A small network was shown many inputs. Here are its activations along a few directions, one row for each input.
In each table, some parts of the input vary, and every possible input appears once, in random order.
A made-up example of a description, with smaller parts first: one of 2 separate values, together with either a single point or one of 9 places around a ring or (one of 6 places along a line, together with one of 8 places around a ring).
Shared parts are said once, and a part with two or three values counts as separate values.
(in the rows, 128 means zero)

Other details of the inputs shift rows strongly along two fixed directions, in all tables alike. That doesn't count.

A family of inputs:
r1: [ 92 139  37 138 129 159  98 109 153  76 141 104 170 126]
r2: [127 104 120 146 123 211 115 116  71 187 111 175 114 173]
r3: [120 125 113 124 125 144 111 154 158  81 137 143 116 160]
r4: [162 121 168 102 104 147 148 126 119 109 108 130  93 164]
r5: [118 122 104 118 121 103  75 156 161 106 159  83 118 115]
r6: [111 129 153 144 127 121 145 138 122 170 130 143 129 148]
r7: [113 130  72 126 149 106 134 122 168  92 134 107 168 130]
r8: [ 94 119 114 151 132 137 114 135 147 148 156 145 144 135]
r9: [100 127 138 127 150  77 118 142 196  89 133 114  95  99]
r10: [106 118  61 126 148 199 113 111  96 104 110 126 147 148]
r11: [136 138  54 130 139 168 125 115 127 117 128 130 143 150]
r12: [183 152 186  95 141  94 181 121 111 132  98 105 139 101]
r13: [150 101 165 126 112 141 147 123 121 175 106 145 124 127]
r14: [120 119  78 117 114 175  61 140 107 126 146 107  97 141]
r15: [134 130  91 115 125 146 143  93 121 111 113 104 148 139]
r16: [140 123 206 142 125  35 178 142 158 161 124 113 140 119]
r17: [109 126  88 118 134 147 132 104 124  93 121  95 154 121]
r18: [143 126 118 117 144  73 163 115 168  99 120  91 163 121]
r19: [111 150  97 159 132 103  63 121 186  67 197  90 121 104]
r20: [117 136 113 121 127 167  51 117  93 107 124 151 114 143]
r21: [145 128 178 110 112  69 150 145 189  73 135 102 122 128]
r22: [139 113 188 125 103  61 159 129 182 144 130 105 146  86]
r23: [128 129 138 121 144 114  70 134 123 105 123 146 124 135]
r24: [191 163 164  96 126 110 172 110 113 141  99 118 135 116]
r25: [105 110 122 140 121  68 127 150 193 109 168 127 155  83]
r26: [145 143 158  90 167 125 174 131  99 140 101 136 139 132]
r27: [113 120 119 133 117 202 140 135  45 186 103 186  92 171]
r28: [ 56 137  67 138 152 159  71 143 175  82 153 140  93 119]
r29: [120 126 150 142  97 119 145 134 101 145 116 135 117 116]
r30: [150 113 156  87 145  83 133 160 139 155 135 103  94 148]
r31: [109 152  27 143 118 159  94 106 158  78 158 100 161 114]
r32: [ 91 129  94 166 102 174  93 125  98 128 148 145 131 133]
r33: [168 135 174  97 156 108 175 124 100 131  88 122 142 115]
r34: [172 141 146 109 126  54 183 108 175 111 123  76 152 109]
r35: [ 76 142 129 156 123  60 133 166 187 125 153 120 151  94]
r36: [138 123 193 136 116  70 179 147 127 175  98 131 121 123]
r37: [ 85 117  92 154 118 117  95 149 190 118 162 134 161  94]
r38: [130 138 116 149 153 107  86 131 166  99 174 116 108 136]
r39: [155 101 164 128 104 163 150  99  67 175 115 147 105 147]
r40: [123 144  45 124 144 183 124 115 126 122 136 136 141 159]
r41: [ 95 131 121 173 117 106 106 142 154 125 149 122 152 112]
r42: [180 131 130 112 136  98 177 108 140 128 110 102 138 134]
r43: [ 97 113 109 146 132 131 119 135 136 136 166 151 137 133]
r44: [136 122 204 127 132  28 191 144 152 155 141 121 131 122]
r45: [153  95 159 121 113 135 151 123 110 162 116 151 117 125]
r46: [140 142 111 106 139 225 126 107  43 138  85 151 129 145]
r47: [156 157 162  97 166  75 177 144 143 124 125 115 150 102]
r48: [ 88 130  87 170 106 186  92 142  97 146 118 156 127 131]
r49: [186 157 137 105 137 137 156 117 101 143  99 136 132 128]
r50: [100 122 100 167 115 158 101 133 103 130 145 149 131 134]
r51: [141  99 127 121  96 223 126 105  59 176 106 172 102 151]
r52: [102 112  91 156 106 193  90 114  96 134 149 153 130 136]
r53: [128 171  59 118 146 196 109 128 105 128 133 160 141 142]
r54: [ 80 135  98 171 101 105  96 134 152  97 176 114 152  94]
r55: [136 115 155 115 141 153 129 117 116 131  90 138  60 138]
r56: [ 78 131  90 172 110 100 100 158 154  98 158 129 147  88]
r57: [147 123 180 132  91 157 163 116  61 194  78 143  97 143]
r58: [156 100 191 133 124  62 169 125 139 148 134 123 130 114]
r59: [158 108 148  91 156 147 186 107  80 152  73 125 126 167]
r60: [103 125  67 122 136 201 114 103  95 103 110 118 147 144]
r61: [ 89 119 100 174 122 112  88 138 177 111 168 122 163 100]
r62: [ 67 140  86 171  94  92  97 149 164  85 171 112 150  72]
r63: [212 159 196  85 124  82 200 103 110 151  91 108 127 113]
r64: [132 122 156 110 125 158 129 105 111 130  94 127  58 131]
r65: [121 113  82 117 136 156  70 160 119 134 143 121 100 153]
r66: [143 113 168 130 114 131 170 137  70 182  92 162  99 148]
r67: [ 97 123 123 162 110 110 103 127 168 120 159 114 157 101]
r68: [140 113 185 124  99  62 159 125 179 143 133 102 143  82]
r69: [170 152 170 108 156  53 170 140 152 107 119  97 157  80]
r70: [132 150 137 109 141 106 144 122 127  97 121 102 159  89]
r71: [169  95 177 106  95 164 166 101  72 185 100 152  98 137]
r72: [177 128 180 110 157 142 143 111  97 168 127 141  67 185]
r73: [147 126 145 106 129 202  75 108  45 148  87 172  91 178]
r74: [120 126 132 146  93 213 124 120  48 186  83 162 101 157]
r75: [138 130 179 109 153  35 107 146 163 104 128 128 131 121]
r76: [103 169  55 138 135 167  82 130 130  74 153 115 165  83]
r77: [156 120 123  90 152 161 182 102  90 161  87 138 125 184]
r78: [116 138 159 108 158  49  97 150 170 100 145 132 134 124]
r79: [157 164 106 114 143 132 137 129 125 126 121 137 145 122]
r80: [170 102 147  96 131 142 114 143  88 165 108 116  81 162]
r81: [ 90 134  97 170  98 179  90 121 106 140 140 136 135 131]
r82: [123 109 161 117 127  57 163 146 183 136 157 129 141  98]
r83: [ 89 133 119 133 131 118  95 127 179  80 135 109  94  96]
r84: [121 122  91 131 118 203  89 143 122  85 128 156 106 172]
r85: [181 147 177  96 159  87 184 135 115 138 100 120 139 111]
r86: [184 127 197 125 149  65 141 117 150 128 140 101  92 136]
r87: [141 128 213 141 107  44 173 128 153 155 122  98 140 109]
r88: [163 117 177  88 131 154 169 140 110 138 100 158  83 197]
r89: [ 79 127  96 173 106 105  85 130 186  99 181 105 167  84]
r90: [ 94 123  96 164 120 154 105 139 106 136 147 156 131 142]
r91: [141 104 159 111 122 171 156 124 101 200 104 167 111 156]
r92: [112 150 118 121 164  70 135 150 170  79 140 107 177  82]
r93: [102 149  74 164 134 155  42 120 162  76 188 111 116 125]
r94: [103 107  95 155 125 160 103 130 115 136 154 159 133 138]
r95: [ 93 124  61 115 160 196 125 119 103 116 119 135 145 161]
Description of these inputs: one of 5 places along a line, together with either one of 5 separate values or one of 6 places around a ring or (one of 2 separate values, together with one of 4 places along a line).
The inputs of r41 and r16 match in every part but the place on the line of 5. If r58 is changed in the same way as r41 into r16, which row does it become?
> r94
The inputs of r23 and r75 match in every part but the place on the line of 5. If r61 is changed in the same way as r23 into r75, which row does it become?
> r2
Which other rows does r55 become when the choice among 5 separate values takes its other values? List them by row number.
> r23, r80, r84, r86
A walk changes only the place on the line of 5. It starts at r40 and steps to r11. List the rest of the walk in order.
> r42, r34, r31
Which other rows does r63 become when the place on the ring of 6 takes its other values? List them by row number.
> r15, r17, r31, r70, r76
Which other rows does r19 become when the choice among 5 separate values takes its other values? List them by row number.
> r4, r14, r20, r64

A family of inputs:
r96: [ 78 137  46 174 105 216 101 112 101 122 138 146 147 135]
r97: [168 140 142 107 164  71 141 137 125 154 138 109 157 126]
r98: [122 147 166 115 164   4 157 154 197  90 134  97 180  82]
r99: [103 146  47 145 133 219  80 111 117  83 139 139 111 163]
r100: [170  98 222  90 120 101 168 111  81 174  62 115  89 142]
r101: [ 76 123  69 143 118 208  46 127  86 109 131 139 111 114]
r102: [151 161 172 100 153  61 161 155 137 127 110 127 144  95]
r103: [100 158  87 166  96 152 101 134 136 105 145 135 160  81]
r104: [167  89 191 107 120 168 181 125  65 203  90 177  77 201]
r105: [126  96 170 103 122  28 159 145 179 114 127  73 131  98]
r106: [ 82 121  40 160  99 203 107 120 117 115 146 142 162 129]
r107: [136 132 192 111 117  30 135 153 168 113 122  84 121  68]
r108: [153 150 171 117 137  59 144 120 179  73 142  98 127  91]
r109: [118  96 153 108 126  49 151 137 190 122 128  76 125  97]
r110: [109 128  36 131 131 227  88 108 137  93 140 140 115 161]
r111: [112 144 154 155 110  47 150 129 183  95 156  98 175  51]
r112: [107 116  47 143 120 198  32 124  89 140 155 116 123 138]
r113: [170 116 136  97 129 169 158 107 105 126 103 132 101 174]
r114: [ 66 115  69 162 126 129  90 151 199 104 181 143 136 127]
r115: [175 116 190 120 101 178 189  86  43 195  62 156 116 160]
r116: [ 80 120  39 160 104 210 109 113 132 127 145 140 156 127]
r117: [123 173 118 133 127  69 100 143 210  44 167  97 143  75]
r118: [ 90 156  80 134 159 143  91 147 125  93 143 144 159 100]
r119: [138 136 133 107 161 149 162 129  79 156  90 147 122 163]
r120: [ 83 130  26 126 157 212  96 137 115 123 130 158 148 151]
r121: [118 127 104 161 128 109  76 144 156 137 191 133 136 133]
r122: [202 116 153 126 104 188 162  84  29 222  96 144 118 168]
r123: [181 110 177  73 156 133 208 128  65 184  67 149 118 175]
r124: [105 134 178 152 130  26 126 157 203  96 175 122 138  80]
r125: [166 107 217 120 123 136 165 120  81 188  87 172  86 177]
r126: [121 142 159 144 118 113 113 156 142 133 144 158 110 119]
r127: [112 147  86 139 131 156  83 116 156  64 143 124 136 129]
r128: [230 126 171  92 133 174 151  85  54 184  99 129  84 192]
r129: [126 109 175 114 128  58 153 132 146 130 111  84 109 114]
r130: [117 120 164 146 130  87 147 142 152 139 140 139 108 145]
What do these inputs look like to the network?
> one of 5 separate values, together with either a single point or one of 6 places along a line
A walk changes only the place on the line of 6. It starts at r107 and steps to r101. List the rest of the walk in order.
> r100, r129, r105, r109
List by row number the other rows that have the choice among 5 separate values in common with r102.
> r97, r98, r118, r119, r120, r123

A family of inputs:
r131: [ 91 141  74 135 128  71 117 128 209  50 158  64 180  69]
r132: [131 130 111 119 146 172  72 140  93 138 132 152  96 156]
r133: [110 125 110 152 116 168  99 139  83 170 134 159 136 127]
r134: [152 111 186 144 105  83 174 119 134 169 131 123 131 127]
r135: [105 168  84 138 133  99 112 134 182  56 153 101 176  71]
r136: [139 109 188  90 171  60 185 157 162 141 112 139 104 164]
r137: [184 142 177  90 152  68 182 125 115 148 103 107 149 114]
r138: [131 137 129 123 127 173  88 130 109 111 123 151  86 144]
r139: [110 127 122 120 131 155  78 136 115 103 120 131  92 130]
r140: [186 106 203  92 143  61 160 130 139 160 121 105  90 153]
r141: [ 81 119  86 171 111  83  95 148 187 119 188 109 172  89]
r142: [112 169  91 141 146  74 113 136 186  63 165  99 187  77]
r143: [151 126 162  86 171  74 226 136 142 144  92 130 153 146]
r144: [117 107 105 120 122 189  85 119 107 119 118 129  81 159]
r145: [109 114 105 160  88 194 118 114 103 152 130 152 120 138]
r146: [121 133 147 156 111 130 126 130 108 154 134 152 137 119]
r147: [ 84 106 109 144 136 160 155 150 112 170 119 180 138 159]
r148: [106 133  97 147 135  95  77 140 197  75 183 107 126 124]
r149: [ 97 103 108 152  91 186 114 115  94 155 118 137 118 133]
r150: [141 138  83 122 120 200 133  98 102 118 113 129 133 144]
r151: [183 112 213  97 124  75 171 118 149 135 111 108  79 145]
r152: [156 139 109 122 135 143 149 104 121 124 125 116 147 140]
r153: [147 131  88 115 140 147 133 114 115 134 129 114 151 137]
r154: [123 130 158 148  99 138 138 127 108 150 119 149 125 111]
r155: [160 137 180 114 143 101 124 133 125 128 125 134  94 143]
r156: [137 141 113 107 132 179 133 110  75 124  85 127 130 125]
r157: [ 91 121 116 151  99 180 102 126  83 147 113 151 124 115]
What do these inputs look like to the network?
> one of 3 separate values, together with either a single point or (one of 2 separate values, together with one of 4 places along a line)
List by row number the other rows that have the choice among 3 separate values in common with r136.
> r132, r138, r139, r140, r144, r148, r151, r155
Which other rows does r135 become when the choice among 3 separate values takes its other values? List them by row number.
> r138, r154
Which other rows does r152 become when the place on the line of 4 takes its other values? List them by row number.
> r131, r150, r153
Which other rows does r154 become when the place on the line of 4 takes its other values? List them by row number.
> r133, r146, r157
